A small network was trained on made-up records. Each row is its average activation on records with the value named, seen along a few directions.
Related values have similar rows: they may be neighbours, one step apart, or belong to one group.
(in the rows, 500 means zero)
Strong random noise was added to every row along 5 fixed directions; ignore it. To show where, here is one row again and again, with new noise each time:
[634 276 434 525 414 598 445 769 602 673 486 403 403 499 516 608 341 484
 455]
[464 627 434 341 600 305 516 427 340 505 441 448 452 368 386 450 410 440
 957]
[570 605 581 471 554 313 483 624 493 552 424 386 490 459 389 460 401 379
 959]
[497 561 598 464 575 470 454 416 419 474 462 444 539 483 538 469 525 508
 659]
[460 270 578 499 482 646 465 272 425 526 668 413 373 558 571 621 529 603
 457]
[536 534 497 475 555 574 441 541 437 540 406 503 574 439 605 498 456 525
 427]
[561 491 576 458 529 515 377 568 542 413 345 422 609 531 628 407 626 563
 475]


Field LODU:
gil: [437 625 509 359 527 331 446 667 691 480 359 376 538 462 473 392 447 559
 823]
dafa: [449 456 268 317 438 440 557 490 462 549 567 590 530 437 483 611 326 500
 396]
fimi: [486 655 584 660 526 623 634 224 312 480 699 594 534 417 550 512 599 507
 263]
rilu: [456 775 548 572 584 258 701 417 400 399 606 608 492 504 373 355 567 286
 796]
nesem: [408 395 553 542 540 663 458 226 417 523 558 682 387 610 540 566 489 682
 226]
dipi: [471 585 205 579 536 462 533 606 410 483 330 571 508 350 510 424 468 494
 368]
fesiz: [401 342 495 256 491 464 378 286 598 326 477 503 564 588 528 357 720 624
 480]
rolol: [445 561 715 700 541 446 486 287 467 577 610 511 425 515 421 489 440 476
 659]
fovo: [461 517 460 463 415 568 663 555 526 412 518 565 437 453 471 532 551 407
 416]
samon: [450 481 486 535 395 356 619 331 431 387 614 351 270 640 178 521 644 464
 884]
gebur: [488 490 382 404 478 391 528 612 620 481 611 551 600 526 403 600 516 422
 472]
LODU is arranged as a ring.
A walk along LODU starts at fesiz and steps to its neighbour dafa. Put gil, rolol, fovo, gebur in the order it reaches them.
Answer: gebur, fovo, rolol, gil
Which values are neighbours of fimi? Give them in the order they are listed.
Answer: rilu, samon

Field TUTAS:
zoluv: [439 478 280 232 519 628 550 522 442 449 386 637 611 384 636 519 402 620
 148]
nofe: [418 644 183 203 518 245 550 406 274 251 366 394 500 344 420 291 692 565
 828]
mag: [452 340 252 369 486 426 418 485 486 664 481 483 226 408 362 506 283 501
 705]
nopu: [666 462 236 530 439 662 490 966 675 568 268 662 545 405 560 447 520 472
  18]
vakob: [508 617 800 730 616 542 510 371 475 601 576 597 549 656 565 495 326 423
 534]
fal: [492 773 346 515 659 487 602 577 360 595 385 793 612 197 471 553 344 327
 425]
tude: [449 437 648 415 486 441 591 263 425 398 705 443 457 487 395 664 559 492
 771]
togeg: [544 336 710 759 395 575 377 550 646 445 522 246 542 732 591 531 670 610
 407]
pip: [553 711 640 391 550 330 489 548 545 442 404 556 655 581 505 356 426 406
 722]
rimad: [591 486 678 833 423 608 375 702 640 810 559 418 532 564 557 669 320 454
 404]
fipop: [497 567 230 374 495 480 594 651 448 494 444 510 445 358 404 389 551 473
 436]
TUTAS is arranged as a ring.
A walk along TUTAS starts at nopu and steps to its neighbour fipop. Put vakob, fal, tude, pip in the order it reaches them.
Answer: vakob, pip, tude, fal
Which values are neighbours of rimad? Give them in the order they are listed.
Answer: mag, togeg
